These are the activations of a small neural network, seen along a few directions. Each row is one input.
Each table varies a few parts of the input and shows all the possible inputs, shuffled.
A made-up example of a description, with smaller parts first: one of 2 separate values, together with either a single point or one of 11 places around a ring or (one of 6 places along a line, together with one of 8 places around a ring).
Shared parts are said once, and a part with two or three values counts as separate values.

Other details of the inputs shift rows strongly along three fixed directions, in all tables alike. That doesn't count.

Table:
r1: [ 15  59  23 -39  15  -6 -15  30   0  12 -11  -3  10]
r2: [-29  -9  -8  42   0   2   5  -7  21  -8   9  -3   0]
r3: [-28  20  -4  16 -11 -12 -14  23  23   7  -1   2   4]
r4: [ 31  32   1 -41  22   4   8  -5 -17  -4 -10  -6   4]
r5: [-21 -25  10  37 -12   0  -1  11  27   5   7  -7  -6]
r6: [ 37  18 -13 -33  26   0   2 -16 -38 -11  -1  16  -6]
r7: [  8  -9   6 -22  -7  -6   6 -19   1  -1   3   1  12]
r8: [-28  19 -12  14  -7  -5  -7  24  26  13  -7  -6   8]
r9: [-13  34 -16 -11  26 -12  -2  12  10  20  -3   7  -2]
r10: [-40   0  -7  43   4 -12 -11   8  32  14  18   6  -8]
r11: [ -9 -34   5  13 -38   7   2   7  10  -5  -8 -20   6]
r12: [ 25 -43   5 -15 -15  10   5   0 -17 -24  -5 -28 -10]
r13: [  6  34  30 -34  12  -1   2  28  20  11 -17 -18   3]
r14: [ 14 -38  29 -20 -34   7  11 -16 -21 -20   6  -7   1]
r15: [  1 -21   6   8 -19  14   1  -5  -7  -4  -9  -3   6]
r16: [-13  46   1   8  14  -2  -4  19  11  14  -5  19  15]
r17: [  1  -8 -49  20  25  -2  10 -59 -36  14  13  44  -5]
r18: [ -3 -40   5  10 -21  -2  -5   7   8  -5   3 -14 -16]
r19: [  7  -3 -41  25  31   0   0 -49 -40  -4  24  45 -10]
r20: [ 39 -29  31 -20 -10  18   7   9 -14 -24  -7 -26  -5]
Description of these inputs: either one of 2 separate values or (one of 3 separate values, together with one of 6 places around a ring).

Table:
r21: [ 38  10  17 -45  11   3  -1  10 -19   5 -18 -11   4]
r22: [ 27  11  25 -45   9   3   4   7 -11  -7  -3 -14  -2]
r23: [ 10  21   1 -35   2  -4   6 -16 -20   6  -5  16  15]
r24: [  9 -55 -10  22 -17  11   3 -15 -25  -9   0   0  -9]
r25: [ 13 -19 -23  13   2  12   6 -25 -35  -7   1  19  -5]
r26: [ 11  32   3 -32  18  -4   1   6   7   4  -8  -8   3]
r27: [ 16 -33   6   0  -8   6   5 -16  -8  -3   2  -1  -2]
r28: [-30  28 -22  29  12  -8  -4  -7  20   1   9  13   5]
r29: [ 20  19 -18  -5  23   6  -4 -21 -31   6   3  37   3]
r30: [  6 -28 -13   9   0  10  13 -27 -23  -9   4  10  -2]
r31: [-31  20 -15  29   5  -4   0  -3  20  -1   1   8   5]
r32: [ -4  -1 -17  21   6   0  -3 -14 -10   0  10  30  -4]
r33: [ 34  -1  32 -47  -3   4  -4  27 -15  -7 -13 -19 -10]
r34: [-34  -8 -11  50  -7   1   2  -8  14   2   9   5   4]
r35: [ 24   2 -24 -12  20  -1  -1 -19 -34  -1   6  18  -5]
r36: [-24  11 -16  18   4 -11  -6   8  28   6   2  -5  -1]
r37: [  4  38  12 -33  -4  -4   0   3  -7   5 -11   8  18]
r38: [  0  13  14 -13   3  -9  -2  21  17   7  -5  -7  -4]
r39: [-20  18  -9   6 -12  -5  -8   1   3  10  -1  16  12]
r40: [ 21  -2  16 -32   4   1   3   2  -8  -3  -2 -14  -7]
r41: [-25  11 -12  20   0  -5  -7  18  27   2  -4  -5  -1]
r42: [-20  11  -5  23   4  -5  -9  18  19  13   0   1   5]
r43: [  7 -56  24   8 -40  10  -4  17   5 -21   5 -35 -12]
r44: [ 25  25  -4 -25  22   1  -5   1 -22   8  -7  21   3]
r45: [ 17  -6  11 -13   1   5   2 -13 -25 -12   2   6  -6]
r46: [ 13  -8 -12  -8   9   7  12 -22 -21  -1  -3   9  -3]
r47: [ 12   7   7 -14   6  -3  -3   9   4   8  -7  -2   1]
r48: [  8 -42  20  -7 -29   8   6   8  13 -17 -10 -37  -6]
r49: [  9 -22  14 -15 -18   4   0  20  12 -10 -15 -33  -6]
r50: [-16 -10   8   9 -11   1   4  10  25  -9  -2 -19   1]
r51: [-10  -3   5   4  -4  -8   2   8  23   0   7 -21  -1]
r52: [-15   2  -6  11   7  -8  -3  -1   5   8   6   7 -11]
r53: [ -9  12   8   9  -5   4  -4  20  10   5  -6 -10   4]
r54: [  7 -51   2  20 -17   9   7 -22  -9 -11  11   4  -1]
r55: [ -9  -6  21 -20 -33  -7  -4  29  21   6 -13 -26   9]
r56: [ 11 -20 -20  17   2   2   7 -35 -28 -12  15  16  -2]
r57: [ 15 -29 -12   7 -11   8  -2 -14 -19 -16   3  -1  -5]
r58: [-15  30  17  -5   7  -6  -3  26  34  16  -6 -16  10]
r59: [  1 -52  21  12 -35  10  -4  13   0 -17   5 -24 -13]
r60: [ -4  27 -19   6  24  -3   1 -23 -17   2  13  28  -1]
r61: [-20  26  22  -1   2  -2   3  29  33   8  -5 -20  10]
r62: [-15   5  12   9  -1  -3   2   9  23   1   7   2   2]
r63: [ 20   9 -11 -17  14   7   2  -4 -26   1 -11  10  -4]
r64: [-15  28  14  -6   4  -6  -3  35  30  16 -13 -21   4]
r65: [-28  -8  -5  35  -7  -8  -6  13  25   5   9   8  -6]
r66: [-12   0  13  12  -3   0   1   7  19   5   2 -11   9]
r67: [-30 -33  -3  40 -13  -1   3 -13  12  -5  20   4  -9]
r68: [ -9   8 -23  27  12   1  -6 -15 -10   9   6  25   5]
r69: [  4  13 -18  -5  18  -9  -2 -10  -6   7   5   7  -3]
r70: [ 25   4  11 -13   4   5   2 -10 -19  -6  -3  10   6]
r71: [ 5 10 -3 -5 -1  6 -3 10  0 -6 -8 -5  0]
r72: [-16  29  10  -7   2  -6  -1  35  32  12 -15 -21   2]
r73: [ 26  28  14 -34  11   9   8   5 -18  -5 -16  -4   6]
r74: [ 12 -35   7   1 -11   3   7 -15  -6  -6   5   0  -9]
r75: [-24  33   5  20   8  -4  -5  12  24  10   0   3  13]
r76: [-21  36 -13  15  13 -10 -10  16  21   7   9   2   4]
r77: [ 10  28   3 -28  19  -8  -4  10  -2   7  -3  -3  -5]
r78: [ -1 -54   7  19 -26  11   9 -10   1  -6   2 -20  -6]
r79: [ -8  10  -8   2  17  -6   2 -17  -5   6   8  17  -9]
r80: [  7 -40  28 -19 -51   2  -6  26   4  -8 -13 -32   4]
r81: [ 16  27   1 -15  19   0   4 -14 -19  -1   1  26   3]
r82: [  9 -29  -8   7  -4   3   7 -24 -14 -12  14   0  -3]
r83: [ -8  -5 -33  24  17  -5  -5 -24 -19   4  16  30 -10]
r84: [ 18   3  10 -42 -10  -2   5  -7 -17   4 -10   2  10]
r85: [ -4  18 -15  -2  19  -2   2 -16   0   0   6  12   4]
r86: [-33  -7 -34  46   1  -8  -8  -6  18   2  13  12  -3]
Question: What do these inputs look like to the network?
Answer: one of 6 places around a ring, together with either a single point or one of 10 places around a ring
Question: The inputs of r22 and r43 match in every part but the place on the ring of 6. If r82 is changed in the same way as r22 into r43, which row does it become?
Answer: r76
Question: The inputs of r49 and r71 match in every part but the place on the ring of 6. If r38 is changed in the same way as r49 into r71, which row does it become?
Answer: r32
Question: Which other rows agree with r81 in the place on the ring of 6? List them by row number.
Answer: r28, r31, r34, r37, r45, r56, r60, r70, r73, r75
Question: Which other rows does r75 become when the place on the ring of 6 takes its other values? List them by row number.
Answer: r21, r42, r58, r66, r68

Table:
r87: [ 14 -47  -4   1 -17   4   4 -12 -13 -14   4 -13 -10]
r88: [  9 -44 -13  14  -7   3   1 -18 -14  -9   8  -3 -10]
r89: [ 16   8  -3 -14   4   2  -3  -3 -19   3  -4  10   3]
r90: [-17  22 -23  16  17  -3   4 -22   0   8   8  24   6]
r91: [  0 -13  10   1  -3  -3   0   8   8  -1   2 -11 -10]
r92: [ -8  -3   8   8 -13  -1  -5  11   9   4   0  -4   5]
r93: [ 22  18   4 -35   8   3  -1  12 -16   2 -16  -2   0]
r94: [-12   0   7  14  -1   1   3   6  14   3   0  -5  -1]
r95: [-19  -1 -11  26   3  -1   0 -13   0  -2  13  17  -2]
r96: [ 18  23   1 -22  19   3   2   1  -9   3  -9   0   5]
r97: [ 18 -27   8  -1  -5   9   6  -4  -7  -7  -3 -11  -3]
r98: [ 11 -10   9 -11 -13   3  -4  13  -5  -3  -7 -13   0]
r99: [-12   1  12   8 -13  -1  -2  13  20  -8   3 -14   2]
r100: [-19   1  -3  14  -9  -2  -3  16  19   4  -5  -6  -3]
r101: [-22  23 -21  21  10  -7  -3 -15   0  16   9  32   9]
r102: [ 19  23   0 -19  19   2  -2   1 -14  -2  -4   5   1]
r103: [-9 19 17  2  3 -2 -4 21 18  1  0 -7 -2]
r104: [-9 23 -4 -8 11 -9 -2  3 13  6  4  2  1]
r105: [ -7  21  10 -15   9  -8  -1  14  14   6   0  -7  -3]
r106: [-17  -2   4  16  -1  -8  -5  20  30   4   5 -14  -6]
r107: [ 12  -4  -9 -13   1   2   5 -27 -25   2  -1  22   7]
r108: [ 13  25   5 -26  18   3   6  -4 -13   4  -7   7   5]
r109: [-14  -7  13  12 -17  -1  -3  21  26 -10   0 -25   0]
r110: [-25   2 -34  35   6  -4  -4 -14  -2   9   8  25  -2]
r111: [ 23 -43  13   4 -15  10   1  -2 -10 -17   2 -13  -8]
r112: [ 22   2   2 -31   0   2   5 -17 -23   0  -8   8   9]
r113: [ -6 -24 -14  17 -11   2   3 -28 -16   1   7  21   4]
r114: [ -1  15  15 -13  -2   0   2  21  18  -1 -10 -23   5]
Question: What do these inputs look like to the network?
Answer: either one of 10 places along a line or (one of 3 separate values, together with one of 6 places around a ring)
Question: Which other rows does r95 become when the place on the ring of 6 takes its other values? List them by row number.
Answer: r99, r102, r103, r109, r111
Question: Which other rows does r94 become when the choice among 3 separate values takes its other values? List them by row number.
Answer: r91, r103
Question: Which other rows does r88 become when the place on the ring of 6 takes its other values? List them by row number.
Answer: r87, r91, r104, r105, r106
